These are the activations of a small neural network, seen along a few directions. Each row is one input.
In each table, some parts of the input vary, and every possible input appears once, in random order.
A made-up example of a description, with smaller parts first: one of 8 places around a ring, together with either a single point or one of 9 places along a line or (one of 3 separate values, together with one of 4 places along a line).
Shared parts are said once, and a part with two or three values counts as separate values.

Other details of the inputs vary at random and push rows far along two fixed directions, the same in every table; ignore that.

Rows:
R1: [ 20  -2 -12   1 -19 -24 -21 -30 -18   2   5   4]
R2: [-25   8  17 -12  24  23  17  34  23   1  -6  -9]
R3: [ 10  -9   7 -15   3 -52  -6 -17  26  40  10  15]
R4: [  8  -2 -14  27 -15  37   7   0 -31 -46  -5  -7]
R5: [-28  10  16 -11  23  21  17  36  22   0  -1  -6]
R6: [ 32  -8  -6   8 -25 -22 -15 -19  -6   1  16  -6]
R7: [  7  -2   0   2  -8 -10   1  -4   3   1  10   2]
R8: [-22   9   2  -5  17  18   3   8  10   2  -4   7]
R9: [  1   5 -10  -1  -3  -5  -7 -11  -5   6  -1   1]
R10: [-24   8   5 -12  25   1   1  10  21  21  -2   7]
R11: [-41   7   2 -20  31  16  10  21  12   1  -7   6]
R12: [ 11  -6   8  -1  -3 -16  -2  -6   3  18  -2   1]
R13: [ 27 -13 -10  -4   4 -54 -15 -24  13  30  13  10]
R14: [ 13   3 -15  14 -22   8 -10 -18 -29 -14  -1  -7]
R15: [ 15  -3  -5  21 -27   7  -1  -6 -23 -20   6 -10]
R16: [ 35  -9   1   9 -23 -20 -15 -21 -11   9   3  -8]
R17: [ -2   2  10   7  -3  34  10  13  -8 -19 -10  -8]
R18: [ 15  -3   6   4 -11   5  -2  -1  -5   0  -4  -5]
R19: [  3  -1   2   2  -6 -11   2   1   5   5   8  -2]
R20: [ 21  -8 -16  21 -19   4  -4 -13 -27 -28  -1  -4]
R21: [ 17   3 -18  15 -26  11 -11 -23 -31 -20   0  -4]
R22: [ 22  -7   0  19 -28  12  -3 -11 -26 -15  -6  -5]
R23: [-30   3   0 -19  25  -1   2  12   9  11  -3   4]
R24: [-30   4  22 -14  28  18  22  28  23  10 -12   6]
R25: [11 -3 10 -3 -1 -6 -2  0  6 12 -3 -5]
R26: [  9  -5  -9   8   2  -1   1  -6  -2 -11   3   5]
R27: [ 18  -7   7 -19   7 -43 -12  -8  33  39  12   4]
R28: [-5  4 -4  0  3  2 -7 -5  3  8  0  6]
R29: [ 10  -6   8  -1  -4 -10   0  -8   3  12  -1   5]
R30: [  2   3  -6   3  -3  -6 -12 -13  -2   9   1   3]
R31: [  2   0   1  22 -25  30   9   3 -27 -32  -9  -6]
R32: [  6  -1  -4 -15  11 -43 -19 -22  25  42  11  15]
R33: [-10   5  11  -9  13  15  10  19  19  -2  -2  -5]
R34: [ 8 -5  9  0 -3 -8  1 -3  2 13 -4  1]
R35: [ -2   4  -6  -5  -2  -8 -10 -10  -8   1   0   3]
R36: [ 35  -8  -4   6 -24 -19 -16 -21  -4   2  10  -8]
R37: [-9  3  9 -5  9  3  6 18 14  4  5 -7]
R38: [  7  -5  -8  11  -2   1   2  -2 -15 -17  -2  -3]
R39: [  3  -1  -3 -21  10 -48 -17 -17  14  38   8  10]
R40: [ 6  0  3  1 -5  2  0  4  4 -5  9 -4]
R41: [  2   0   1  24 -25  29   9   2 -30 -32  -9 -11]
R42: [-26   9   5 -19  23  -5   1  12  13  15  -5   6]
R43: [-26   9  18 -13  24  24  17  35  25   1  -7  -8]
R44: [  3   1   1  24 -26  29   9   2 -30 -33 -10 -10]
R45: [ 11  -7   3 -14   4 -48  -6  -9  28  38  17  11]
R46: [  3   5 -12   5 -10   8  -6 -10 -15  -6  -2   0]
R47: [-41   7   2 -19  29  17  10  23  10   1  -8   6]
R48: [ 31 -11 -16  13 -13 -25 -12 -24 -11   0   7   2]
R49: [-15   4  13 -15  20  -2   9  23  29  15   6   1]
R50: [ 0 -3  6  0 -5 -7  5 -3  3  3  0  6]
R51: [-20   5   9  -4  11  12  16  21  15  -2   3   1]
R52: [ 17 -12  -7 -12  11 -49 -10 -19  19  24  12  14]
R53: [-15   9  -4   5  -5  29   2   8 -22 -24 -10  -3]
R54: [-10   2  16  -8  13  16  10  17  13   4  -8  -2]
R55: [ -6   0  -7  16   3  34  13  14 -14 -32  -8  -3]
R56: [-20   4  -8   2   1  31   3   6 -20 -27  -8  -3]
R57: [ 15   3 -17  14 -25  10 -11 -22 -29 -18   0  -5]
R58: [-42   8   2 -17  29  19  10  24   8   0 -10   3]
R59: [  7  -5 -10  10  -3   4   2  -4 -13 -21  -1   0]
R60: [-17   1   0   0  20  13  14  18   4 -13  -7   1]
Description of these inputs: one of 5 places along a line, together with either one of 2 separate values or one of 4 places along a line or one of 6 places around a ring.
Changing only the place on the line of 5 turns R59 into R20. The same change can be made to R54. Which row results?
Answer: R18
Changing only the place on the line of 5 turns R32 into R30. The same change can be made to R57. Which row results?
Answer: R9
Change only the place on the line of 4 in R21. List by row number the other rows that result.
Answer: R1, R8, R56
Start at R50 and move only the place on the line of 5, one step at a time. The first step leads to R3. Which rows follow, in order?
Answer: R31, R44, R41
Change only the choice among 2 separate values in R55. List by row number the other rows that result.
Answer: R20

Rows:
R61: [  5  -2  -4  21 -12  21   7  -3 -24 -25 -10  -4]
R62: [ 22  -3   1  12 -27 -11  -6 -14  -8   1  10  -3]
R63: [-25   9   8 -17  22  12   1  13  12  12  -6   4]
R64: [ -4  -5   3  -3  11 -15   6   0   8  13  -1   9]
R65: [  2   6 -11  13 -13  16  -8  -5 -21 -19  -1  -8]
R66: [ 17  -8 -11  10 -10 -14  -5 -11  -9 -11   7   3]
R67: [-28  11   8 -13  18  19   3  14   9   5  -9   1]
R68: [-19   6  -1 -14  27   5   9  15  22   5   1   3]
R69: [-21   7  -1 -10  18  15   2  14   8   4  -3   0]
R70: [ 10   3   3  21 -26  22   2  -2 -17 -21   0  -9]
R71: [-2  1  1 -4 -3 -7  0 -5 -4  8 -5  6]
R72: [-12   1   2  12   5  33  16  13 -10 -21 -14  -3]
R73: [  1  -3  -2  18  -6  28   9   2 -20 -23 -10  -3]
R74: [ -2  -1  -8  -9   3 -23 -12  -8   6  16   9   2]
R75: [  8 -10  -6   0   0 -21  -2  -7   3  -1   8   7]
R76: [ -4   0  17 -11  14   8   9  21  20   9  -3  -6]
R77: [  6 -10  -2  -2   2 -27  -1 -12   5  15   3   8]
R78: [-14  -1   4  -9  26   5  12  17  19   1  -2   8]
R79: [ 12  -4  12  -9   5 -15  -1   5  20  19   2  -6]
R80: [-10   7  10   9  -5  36  12  17  -1 -16  -5  -7]
R81: [ -7   6   2   7  -6  21   5   2 -17 -14 -14  -1]
R82: [  8  -3   6   2 -15 -11  -1  -5   5   7   9  -1]
R83: [-22   6   8 -10  17  21  12  15   5   3 -14   5]
R84: [ -4   6 -10  11  -8  27  -5   1 -18 -20  -4  -9]
R85: [  4  -4  -9  -8   5 -26  -5  -9   8   8  12   5]
R86: [-21  10   6 -10  13   9  -1   8   5   5  -6   1]
R87: [ 11  -1  -4 -11  -8 -34 -20 -22  -1  25   8   7]
R88: [  7  -6  -3   0   8 -19  -2  -4  10   3   5   8]
R89: [ 19  -1 -19  17 -23   4  -6 -14 -28 -28   7  -7]
R90: [ 3  0 15 -6  7 -5  5 12 16 11  0 -6]
R91: [13 -3  8  2 -8 -6  2  6  3  3  4 -9]
R92: [ -5   3  -7   0   9  15   5   6   0 -13   1  -1]
R93: [ -7   1   5 -12  10  -7   1  -1  11  18  -8   7]
R94: [-13   5  -3 -15  16 -18  -5   4  16  22   6   6]
R95: [ 19  -7  -9  10 -29 -10 -11 -24 -28  -7  -2  -2]
R96: [ -1  -1  -1 -13  -1 -25 -14 -14   3  20   6   4]
R97: [ 37 -14   2  -2 -21 -47 -16 -21   5  23  15  -4]
R98: [ 3  0 10 -6  2 -5  1  2 18 17  6  3]
R99: [ 26  -2 -19  20 -26   1 -11 -21 -27 -26   6  -8]
R100: [-10   0  -2   9   8  29  12  16  -3 -28  -7  -2]
What is each input in this table made of?
Answer: one of 5 places along a line, together with either one of 2 separate values or one of 6 places around a ring
Changing only the place on the line of 5 turns R81 into R71. The same change can be made to R86. Which row results?
Answer: R87
Changing only the place on the line of 5 turns R93 into R83. The same change can be made to R67. Which row results?
Answer: R63
Change only the choice among 2 separate values in R97. List by row number the other rows that result.
Answer: R82

Rows:
R101: [-1 -1  3 -2 -1  0  0  2  0  1 -1 -2]
R102: [1 0 0 1 1 1 2 1 3 0 1 1]
R103: [-4  0 -2  0  1 -1  0 -1 -2  1 -1  1]
R104: [ 1 -1 -1  0  2 -1  1  3  2 -1  1 -1]
R105: [ 2 -1  1  0  2 -1  2  1  1  0 -1 -1]
R106: [1 0 1 1 1 0 3 0 2 0 0 1]
R107: [ 0 -1 -1  0  1  0  2  2  3 -2  2  1]
R108: [-4  3 -3 -1  1  0 -1  0 -1  1 -1  0]
R109: [-1  2  2  0 -1  1  1  0  2  1  1  0]
R110: [ 0 -1  1  1  1 -2  2  3  0 -2  0  0]
R111: [-3  1 -3  0  3  0 -2 -1  0  0  0  1]
R112: [-4  1 -2 -2  2  0 -1 -2 -3 -1 -2  3]
R113: [-3  1 -4  0  2  0 -1  0 -1  1  0  1]
R114: [-4  2 -2 -1  1 -1 -1  0 -2  1 -1  1]
R115: [-2  0 -4 -2  4  1 -1 -1 -1  0  0  2]
R116: [0 0 2 2 0 0 3 1 1 0 0 2]
R117: [ 1  0  2  1  0  1  2  1  1  1 -2  2]
R118: [-1 -2  2  2  0  0  3  0  2  1  0  2]
R119: [ 1 -1  2  0  1  0  1  1  0  1 -3  0]
R120: [ 40 -13 -12   4 -21 -48 -24 -36  -3  18  16   4]
R121: [ 2 -2  0  0  3  0 -1  1  2 -1  0 -1]
R122: [ 0  0  3 -2  0  0  0  2 -1  1 -1 -2]
R123: [ 2 -1  0 -1  3  1  1  2  1  0  0 -1]
R124: [-4 -1 -2 -3  2  0 -1 -2 -2 -1 -2  3]
R125: [ 0 -2  1  0  1 -2  2  3  1 -1  0  0]
R126: [-3  2 -3  0  2  0  0 -1 -1  0 -1  0]
R127: [-3  2 -3 -1  2  1 -3  0  0  0  0  0]
R128: [ 0  1  0 -1 -1  0  0  1  2  0  3  0]
R129: [-1  1  1  0  0  1 -1  0  3  1  2  0]
R130: [-2 -1  2 -1 -1 -1  1  2  0  0  1 -1]
R131: [ 2  0  0  1  2  2  0  0  2  0 -1  1]
R132: [ 1 -1  0  0  1 -1  3  2  1 -2  0 -1]
R133: [-3  1 -3 -3  3  0 -1 -2 -1 -1 -2  3]
R134: [-4 -1 -2 -1  2 -1  0 -2 -2  0 -1  2]
R135: [-1  0  3 -1 -1  1  0  0  0  3 -2 -1]
R136: [ 2  0  0  1  1  2  1  0  2  1 -1  1]
R137: [-1  1  0  0  0  1  0  1  2 -1  3 -1]
R138: [ 1  0  0  2  2  1  1  0  3 -1  1  1]
R139: [ 0  1  1 -1  0 -1  1  2  1  0  1 -2]
R140: [ 0  1  3 -1 -1  1  0  1  0  3 -2 -1]
R141: [ 2 -1  1  0  2  2  1  1  1  1 -2  0]
R142: [-2  0  3  0 -2  1  1  0  1  1  1  0]
R143: [-1  1  1 -1 -1  0  2  1  2 -1  1 -1]
R144: [ 0  1  2 -1 -1  2  0  0  1  2 -2 -2]
R145: [ 0  1  1  0 -1  1  0  0  2  1  2  0]
R146: [ 1 -1  2  0  1 -1  2  2  0  0 -2 -1]
R147: [ 0  0  0  1  0 -1  3  1  3 -2  1  1]
R148: [-3  0 -2 -1  3 -1  0 -2 -3  0 -1  2]
R149: [ 1 -1 -1  0  3 -1  0  2  2 -2  1 -1]
R150: [ 0  0  0 -1  1  0 -1  2  1 -1  2 -2]
R151: [ 19  -1 -10  28 -34  31  -6  -9 -41 -41  -4 -16]
R152: [ 2  0  1  0  1  1  2  0  1  1 -2  0]
R153: [ 0 -2  2  0  1  0  2  2  0  0 -2 -1]
R154: [-3  0 -4 -1  4  1 -2 -2 -1 -1  0  1]
R155: [-2  1  2 -1 -2 -1  1  2  1  0  2  0]
R156: [-1  0  2 -1 -1 -1  1  3  0 -1  1 -1]
R157: [ 0  1  2 -2  0  0  0  1  0  1 -1 -3]
R158: [-3  1 -3 -1  3 -1  0 -2 -2  0 -1  2]
R159: [-1 -2  1  1 -1 -2  3  1  1 -1  1  1]
R160: [ 2  0  1  1  1  1  2  0  2  1 -2  1]
R161: [-2  1 -3 -3  4  0 -3 -2 -1 -1 -1  3]
R162: [ 1  0  1 -2  1  1 -1  2  0  1  0 -3]
R163: [-1  2  3  0 -1  1  0  1  1  2 -1  0]
R164: [ 0  1  1  0  0  3 -2  0  2  2  0 -1]
R165: [-2  0  2  0 -2 -1  1  2  1  0  2  0]
R166: [ 0  2  2 -1 -1  2  1  0  2  2 -1  0]
R167: [-1  0  3  0 -2  2  1  0  0  3 -1  0]
R168: [-3  3 -3 -1  1  0 -2  0 -1  1  1  0]
R169: [ 0  1  1 -1  1  2 -2  0  2  2 -1 -2]
R170: [-1  1  3  0 -2  0  1  1  1  1  1  1]
R171: [-4  1 -2  0  2 -1  0 -1 -2  1 -1  1]
R172: [ 0 -2  2  1  0  1  2  1  0  1 -3  0]
R173: [ 2 -1  1  0  3  1 -1  0  2  1 -2  0]
R174: [-3  1 -4 -3  3  1 -2 -2 -1 -1 -1  3]
R175: [-5  1 -1 -1  0  0 -1  0 -2  1 -1  1]
R176: [ 1  2  1 -1 -1  3 -1  0  2  2  0  0]
R177: [ 0  0  0 -2  0  0  0  2  1  0  2 -2]
R178: [ 1  1  1 -2  0  2 -1  1  1  2 -1 -2]
R179: [ 0 -1  2  1  0  1  2  0  1  2 -2  1]
R180: [ 0 -1  1  1  0 -2  3  2  2 -1  1  2]
Changing only one part turns R116 into R102. The same change can be made to R146. Which row results?
Answer: R123
Changing only one part turns R115 into R134. The same change can be made to R168. Which row results?
Answer: R175
What is each input in this table made of?
Answer: one of 5 places along a line, together with either one of 4 places along a line or (one of 2 separate values, together with one of 6 places around a ring)
Start at R114 and move only the place on the line of 4, one step at a time. The first step leads to R171. Which rows follow, in order?
Answer: R148, R112
Change only the place on the line of 5 in R162. List by row number the other rows that result.
Answer: R101, R122, R151, R157
Change only the place on the ring of 6 in R149. List by row number the other rows that result.
Answer: R120, R121, R131, R138, R173
Start at R127 and move only the place on the line of 4, one step at a time. The first step leads to R111. Which rows follow, in order?
Answer: R154, R161
